Each row has a name. After each piece below comes the name of the row it's from, unless a question asks for something else. Each question is about the rows just above it.

[  5.2  -8.9   1.3  64.2 -27.5 -31.6   6.4 -10.9  21.9   2.8] : zavur
[ 21.9 -27.6   5.2   1.3   6.4 -31.6  64.2  -8.9 -10.9   2.8] : Futog
[-27.4  64.2   2.8   5.2   1.3   6.4 -10.9  21.9 -31.6  -8.9] : Poge
[  4.9  27.2 -20.8 -34.3  -4.0  28.8 -44.4  80.3 -37.8  -0.7] : kipaz
[-77.9  -5.9  11.5 -20.3  37.1  16.4   5.5  -3.4   5.7 -26.0] : gaduk
[  2.8  21.9 -10.9   6.4 -31.6 -27.5  64.2   1.3  -8.9   5.2] is which row reordered?
zavur
Which row holds these entries in another order? [-31.6 -27.5 -10.9  -8.9   1.3   2.8   5.2   6.4  21.9  64.2]
zavur
Put [ 80.3 -34.3  27.2  -0.7 -44.4 -20.8  28.8   4.9 -37.8  -4.0] back in order: which row is it?
kipaz

[  6.9 -62.5  12.4 -63.1 -69.7 -34.3  11.3 -54.3 -22.1 -58.6  -2.7 -25.0
 -67.6   6.2] = finev
[  5.4  -7.2   3.5  -7.6 -25.0 -16.5   2.9  -2.9 -10.3 -23.5  10.8  -3.1
 -14.9  13.1] = Peliv
[  3.1   8.6  -8.8  13.5  16.3  -1.8   4.3   3.6   8.1  -1.5 -17.3  16.5
   7.6 -38.0] = nuf
[-22.0  23.4  -3.7 -19.5  -1.7  -5.9  -7.5   7.9  -4.1   4.9  12.7  -1.0
  -0.1  30.9] = dezi
[-11.2  61.4  -9.4   7.6  61.3  49.3  16.5  28.8  56.9  -2.7  53.7  12.6
  20.8  57.0] = bof
[ -2.7  56.9  -9.4  61.3  57.0  28.8 -11.3  53.7  16.5  49.3  12.6  20.8
  61.4   7.6] = bigus
Which row holds these entries in another order? [  7.6  61.4  20.8  12.6  49.3  16.5  53.7 -11.3  28.8  57.0  61.3  -9.4
  56.9  -2.7]
bigus
Put [-38.0   7.6  16.5 -17.3  -1.5   8.1   3.6   4.3  -1.8  16.3  13.5  -8.8
   8.6   3.1] back in order: which row is it?
nuf
[  4.9  -3.7  -7.5  12.7  30.9  -4.1  23.4  -1.7 -19.5  -1.0   7.9  -5.9
  -0.1 -22.0] is which row reordered?
dezi
Which row holds these entries in another order? [ 61.3  53.7  61.4  49.3  12.6  57.0   7.6  56.9 -11.3  16.5  -2.7  20.8
  -9.4  28.8]
bigus
Which row holds these entries in another order? [-11.3  -9.4  -2.7   7.6  12.6  16.5  20.8  28.8  49.3  53.7  56.9  57.0
  61.3  61.4]
bigus
Which row holds these entries in another order? [-63.1  11.3 -67.6 -62.5 -69.7 -54.3  -2.7 -58.6   6.2   6.9  12.4 -25.0
 -34.3 -22.1]
finev

[-38.5 -38.4  37.2  19.0 -27.6  19.3  -5.2  -0.1 -13.8]  kud
[ -6.1   6.1  19.8 -12.4 -19.8 -53.2  17.8  10.2 -38.8]  kavip
[  4.5 -28.9  24.8   3.5  -1.5 -17.8   7.3  19.2 -26.8]  tobo
[-24.4 -39.4  33.5   3.2 -40.4  -1.4  31.1  63.7  -5.0]  vodi
[  8.4  20.3 -28.2  18.5  32.1   6.4 -56.9 -73.3   2.7]  tav
[ 26.3 -43.6  44.4   0.0  10.9  -6.4  -5.0   9.4  38.1]  koz
[ 19.3 -14.2 -15.6   3.5  31.0  42.3 -14.8  -5.2  29.3]  vaz
[-27.6  37.2  19.0 -38.4  -5.2  19.3 -38.4 -13.7  -0.1]  rava
[ -5.0 -43.6  38.1  26.3  -6.4  10.8   9.4  44.4   0.0]  Kiba
[ 33.5  63.7 -24.4  -4.9   3.2  31.1  -1.4 -40.4 -39.4]  zur
[-38.4 -38.5  19.0  37.2 -27.6  -5.2  -0.1  19.3 -13.7]  leb
Which row holds these entries in another order? [-38.5 -38.4 -27.6 -13.7  -5.2  -0.1  19.0  19.3  37.2]
leb
Which row holds these entries in another order? [-40.4 -39.4 -24.4  -5.0  -1.4   3.2  31.1  33.5  63.7]
vodi
Which row holds these entries in another order? [ -6.4  10.8   9.4  44.4   0.0  -5.0 -43.6  38.1  26.3]
Kiba
Put [-13.7  19.3  -0.1  -5.2 -27.6  37.2  19.0 -38.5 -38.4] back in order: which row is it?
leb

[ 12.3  50.9 -64.5  -5.8   0.4  11.3  -2.9   9.8  17.8] : Dudip
[ 25.9 -12.9 -16.0   7.9   5.9 -16.7 -21.9   4.1  15.3] : fal
[ 20.6  13.0  60.0  18.4   1.6  -5.3  -8.1 -68.9   3.7] : zodo
[ 10.8 -15.4  20.3  17.9   0.2  17.8 -19.9 -16.2 -18.0] : tedet
[  4.1   5.9 -21.9 -15.9 -16.7 -12.9   7.9  25.9  15.3] : sino
[  0.5  11.3  50.9  -5.8   9.8  17.8 -64.5  12.3  -2.9] : miz
[  1.6  18.4 -68.9  13.0  -5.3  60.0   3.7  20.6  -8.1] is which row reordered?
zodo
Which row holds these entries in another order? [ 15.3  25.9   7.9 -12.9 -16.7 -15.9 -21.9   5.9   4.1]
sino
Which row holds these entries in another order? [ 15.3   4.1 -21.9 -16.7   5.9   7.9 -16.0 -12.9  25.9]
fal
Put [ 17.8   9.8  -2.9  11.3   0.4  -5.8 -64.5  50.9  12.3] back in order: which row is it?
Dudip
Which row holds these entries in another order? [ -2.9   0.5  11.3  50.9  -5.8   9.8  17.8 -64.5  12.3]
miz

[ 56.1 -28.2  -4.8 -30.3  -7.7] : lele
[ 56.1  -7.8 -28.2  -4.9 -30.3] : dagi
[ -4.9  56.1  -7.7 -30.3 -28.2] : Bilog
[ -7.7 -30.3  -4.8 -28.2  56.1] is which row reordered?
lele
Put [-28.2  56.1  -4.9  -7.8 -30.3] back in order: which row is it?
dagi
[-30.3 -28.2  -7.7  -4.9  56.1] is which row reordered?
Bilog

[  0.8   5.6   4.8  -0.3  -4.2 -20.2  11.2  -3.9   2.2 -12.7] -> Kalu
[-7.9 -7.7 10.5 -0.4  4.1 -1.4  1.1  2.2  0.9  2.7] -> Kireb
[12.8  8.4  0.6  2.7 -3.4  1.0 30.3 -3.2 -3.1 40.7] -> Voki
[-13.4 -15.7  12.1   4.1  18.2   8.8 -18.3  -7.4  -7.8  -1.0] -> gemu
[  4.1  -1.0  -7.8 -18.4  12.1 -15.7   8.8  -7.4  18.2 -13.4] -> Kupi
[ 1.0 -3.4 -3.1  2.7 -3.1  0.6  8.4 12.8 30.3 40.7] -> bolun
[  5.0  -2.4  -2.9   3.0   1.8  -9.1   8.3  -0.3  -7.1 -11.5] -> Lagal
[-7.9  0.9  2.7  2.2 10.5  1.1 -7.7 -0.3  4.1 -1.4] -> Zut
[ 1.0 -3.4 -5.5  2.7 -3.1  0.6  8.4 12.8 30.3 40.7] -> Les
Put [-11.5  -9.1  -7.1  -2.9  -2.4  -0.3   1.8   3.0   5.0   8.3] back in order: which row is it?
Lagal
[40.7 30.3 12.8  8.4  0.6 -3.1  2.7 -3.1 -3.4  1.0] is which row reordered?
bolun
Put [-13.4  18.2  -7.4   8.8 -15.7  12.1 -18.4  -7.8  -1.0   4.1] back in order: which row is it?
Kupi
Put [ -1.0 -13.4 -15.7  12.1   4.1  18.2   8.8 -18.3  -7.4  -7.8] back in order: which row is it?
gemu
Put [-1.4  4.1 -0.3 -7.7  1.1 10.5  2.2  2.7  0.9 -7.9] back in order: which row is it?
Zut
Put [ 2.7  0.9  2.2  1.1 -1.4  4.1 -0.4 10.5 -7.7 -7.9] back in order: which row is it?
Kireb

[-15.5  38.2   7.9 -32.2  41.0 -14.1  39.7   4.1  29.3 -39.5  10.9  22.9
 -30.8 -24.9 -25.7  16.1  59.6 -25.4 -22.1  17.4  23.3  -2.6  44.5 -13.6
  27.1   8.7  36.2 -35.4  25.1 -21.1  -7.2  -5.0  -3.3  12.8 -10.6  -4.6
  18.7  -5.1  33.4 -31.9  13.5   8.0 -23.5  19.0  30.6  20.0 -33.5  15.8
 -35.9 -20.0  35.4  -5.5   6.8]  Tata
[-45.3 -28.2 -25.3 -11.6  -7.4  17.2  14.6   0.1  26.9 -32.2 -31.5 -27.7
  34.5  -3.7  -7.4 -24.5 -26.3 -28.7  19.9  11.7 -46.2  21.2  21.0  10.0
  22.8  24.0 -16.5 -39.7 -18.5 -37.4   9.1 -71.4  32.4 -23.8  33.9  23.6
   4.7  -3.6  23.1 -15.7 -15.1  22.9 -19.6  -0.2 -29.8 -45.2 -23.7  13.8
  42.9  -5.5  22.6 -15.1  -5.0]  kiru
[-45.3 -28.2 -25.3 -11.6  -7.4  17.2  14.6   0.1  26.9 -32.2 -31.5 -27.7
  34.5  -3.7  -7.4 -24.5 -26.3 -28.7  19.9  11.7 -46.2  21.2  21.0  10.0
  22.8  24.0 -16.5 -39.7 -18.5 -37.4   9.1 -71.4  -0.9  13.3  38.1  24.5
 -36.9 -26.5  -4.3  -1.2  17.5  37.5 -18.0 -20.8  18.3  -3.5 -13.9  -7.2
  13.9  29.3  -9.0   4.0   3.2]  rito
[-25.6  35.0   4.7 -13.0  23.3  -7.8  -2.6 -26.7 -19.8 -18.7  24.8   7.7
   7.1 -12.6 -75.1  -7.4 -35.5  24.9  38.1 -19.8  41.0  25.2  -8.8  -0.4
  28.0  32.7  10.5   1.4  40.9  19.2  20.0  10.4 -10.0  -8.4  11.1 -14.2
 -38.5 -17.2   3.5 -44.5  -0.6  38.9 -27.6 -23.4  23.4 -26.2  29.7  11.0
 -18.1   8.3  -3.1   3.4   5.3]  Nidum
[-13.6  36.2 -10.6 -25.4  38.2   7.9  20.0 -20.0   8.7   6.8  -4.6 -35.4
 -25.7  17.4  35.4   8.0 -23.5  33.4  -7.2  18.7  44.5  29.3  27.1 -35.9
   4.1 -31.9 -30.8  22.9 -15.5 -39.5  10.9 -33.5  30.6  12.8  41.0 -24.9
  13.5  -5.5  59.5 -14.1  25.1  -5.1  -5.0 -21.1 -32.2 -22.1  23.3  16.1
  15.8  -2.6  -3.3  19.0  39.7]  pim
[-31.5 -23.7 -16.5 -28.2 -24.5   9.1  -0.2 -19.6  33.9  42.9  21.2  14.6
  23.1 -25.3  10.0 -37.4 -15.7 -18.5  34.5 -29.8  22.8  21.0  -3.6   0.1
 -45.2  -7.4  19.9  -5.0 -46.2 -26.3 -27.7 -15.1  -3.7 -23.8  24.0  26.9
  22.9 -32.2  -7.4  22.6 -39.7 -11.6 -28.7 -45.3  13.8 -71.4  17.2  23.6
  -5.5  11.7   4.7 -15.1  32.4] is which row reordered?
kiru
Put [ 35.4 -33.5 -22.1  36.2  33.4  16.1  -7.2 -25.7  20.0  29.3 -35.9 -39.5
  19.0  23.3  41.0  18.7  39.7   8.0  -5.5  -4.6 -15.5  44.5  27.1 -25.4
   7.9 -20.0  -5.1 -10.6  30.6  12.8  38.2  13.5 -21.1  -5.0  22.9  10.9
  15.8  -3.3   6.8  59.5   8.7 -14.1   4.1 -32.2 -23.5  25.1 -30.8 -13.6
 -24.9  17.4 -35.4  -2.6 -31.9] back in order: which row is it?
pim

[  8.7 -10.4 -29.9  49.4 -15.4 -13.6  -1.3 -15.4] -> silof
[ -4.8 -26.2   8.7  19.8   1.7 -37.3 -31.3 -22.2] -> tesu
[ 19.7 -31.3   1.7  -4.8 -22.2 -37.3   8.7 -26.2] -> led
[  1.7   8.6 -31.3 -22.2 -26.2  19.7  -4.8 -37.3] -> fifav
[  6.0  -2.3  33.2 -59.5   2.6   1.5   9.1   4.3] -> vudum
[ 26.1  -6.3   3.9 -13.5 -11.6   3.0  40.2 -12.4] -> zepus
[ -2.3  33.2 -59.5   1.5   2.5   9.1   4.3   6.0] -> Teza
[-17.0  32.6 -13.9  20.1  19.9  42.0   0.5  20.8] -> Dop
[-26.2   8.7 -37.3 -22.2  -4.8   1.7 -31.3  19.7] is which row reordered?
led
Put [-59.5  -2.3   1.5   2.6   4.3   6.0   9.1  33.2] back in order: which row is it?
vudum
Put [-37.3   1.7   8.6 -31.3 -22.2 -26.2  19.7  -4.8] back in order: which row is it?
fifav
Put [  1.7  -4.8 -22.2 -37.3   8.7 -26.2  19.7 -31.3] back in order: which row is it?
led

[ 14.9 -12.0 -15.8  30.7   9.5  18.2  -8.4   9.3  14.4  13.1  21.3  32.0
   1.7 -19.2 -31.7  13.1  38.1   1.8  -7.0   3.3 -40.8  14.7  -5.5 -12.6
  -1.1 -23.1   3.6  31.9  19.4   5.4 -19.4   5.6  -1.1  11.0 -12.0 -22.9
   5.1  -1.3 -41.3  23.0  -5.3  12.9 -27.0] -> kapu
[-24.1  27.5  24.3 -37.6   2.4 -28.4  19.7  -1.4  -5.9 -16.5 -36.4 -45.3
 -11.5  32.3  52.5  -1.8 -53.2 -15.1  19.3  -0.8  64.8 -27.8   7.9  31.0
  15.0  29.0   6.7 -45.4 -36.2   2.7  17.5 -19.2  11.3  -9.0   5.6  36.4
 -15.7   4.0  60.9 -29.4  15.3 -16.6  33.1] -> nubiv
[-15.8  -1.1  13.1 -40.8  30.8 -22.9   1.8 -31.7  31.9  38.1  18.2  19.4
  32.0  14.4   3.3  13.1   5.6 -19.4   5.4 -12.0   5.1   1.7 -19.2  -1.3
 -23.1   3.6  14.7  11.0  12.9  23.0   9.5 -41.3  14.9  21.3 -12.0 -27.0
  -1.1  -5.5   9.3  -7.0  -5.3 -12.6  -8.4] -> kere
Which row holds these entries in another order? [ -1.8  52.5  36.4  32.3 -27.8 -45.3  -0.8  64.8 -16.6   2.7  24.3  17.5
  11.3 -16.5   6.7 -28.4   4.0 -19.2 -24.1  27.5  19.7   7.9 -29.4  -9.0
  -1.4  60.9 -36.4  15.3 -37.6  -5.9 -11.5  33.1   2.4 -36.2  15.0 -15.7
   5.6 -15.1 -53.2 -45.4  31.0  29.0  19.3]
nubiv
[-53.2 -45.4 -45.3 -37.6 -36.4 -36.2 -29.4 -28.4 -27.8 -24.1 -19.2 -16.6
 -16.5 -15.7 -15.1 -11.5  -9.0  -5.9  -1.8  -1.4  -0.8   2.4   2.7   4.0
   5.6   6.7   7.9  11.3  15.0  15.3  17.5  19.3  19.7  24.3  27.5  29.0
  31.0  32.3  33.1  36.4  52.5  60.9  64.8] is which row reordered?
nubiv
[-41.3 -40.8 -31.7 -27.0 -23.1 -22.9 -19.4 -19.2 -15.8 -12.6 -12.0 -12.0
  -8.4  -7.0  -5.5  -5.3  -1.3  -1.1  -1.1   1.7   1.8   3.3   3.6   5.1
   5.4   5.6   9.3   9.5  11.0  12.9  13.1  13.1  14.4  14.7  14.9  18.2
  19.4  21.3  23.0  30.8  31.9  32.0  38.1] is which row reordered?
kere
[ 13.1  23.0  13.1  12.9  -1.3  21.3   3.6   5.1  14.7 -19.4 -19.2   3.3
   5.4  14.4  11.0  -5.5   9.3 -12.6  38.1 -27.0 -12.0 -15.8  31.9  -1.1
  -8.4  -1.1   1.8  32.0   1.7   5.6 -22.9  30.8  -7.0 -41.3  -5.3 -23.1
  19.4  18.2   9.5 -40.8 -12.0 -31.7  14.9] is which row reordered?
kere
Put [-27.0  12.9  -5.3  23.0 -41.3  -1.3   5.1 -22.9 -12.0  11.0  -1.1   5.6
 -19.4   5.4  19.4  31.9   3.6 -23.1  -1.1 -12.6  -5.5  14.7 -40.8   3.3
  -7.0   1.8  38.1  13.1 -31.7 -19.2   1.7  32.0  21.3  13.1  14.4   9.3
  -8.4  18.2   9.5  30.7 -15.8 -12.0  14.9] back in order: which row is it?
kapu

[ 36.3  26.4 -23.9  10.7 -26.4] -> Volu
[ 10.4 -10.2  19.6 -18.4 -16.4] -> nakev
[  4.9  10.7 -32.2 -11.1   5.2] -> vuso
[-23.9  36.3 -26.3  10.7  26.4] -> nal
[-18.4 -16.4 -10.2  10.4  19.6] is which row reordered?
nakev
[-23.9  26.4 -26.4  36.3  10.7] is which row reordered?
Volu

[-24.3  41.3  35.9 -56.7  77.4  53.2  -6.2] = Rirut
[ -5.9  -5.4 -70.1  27.0  41.0 -42.8 -13.4] = vuli
[ -6.2 -24.3 -56.7  77.4  -0.3  35.9  53.2] = Kebu
[ -1.6 -24.3 -56.7  77.4  -0.3  35.9  53.2] = lak
[-56.7  77.4  41.2  -6.2  53.2  35.9 -24.3] = nabe
[ -6.2 -24.3 -56.7  77.4  41.4  35.9  53.2] = Fam
Which row holds these entries in another order? [ 35.9  53.2  -6.2 -24.3 -56.7  77.4  41.4]
Fam
[ -6.2  53.2  77.4 -56.7  35.9  41.3 -24.3] is which row reordered?
Rirut

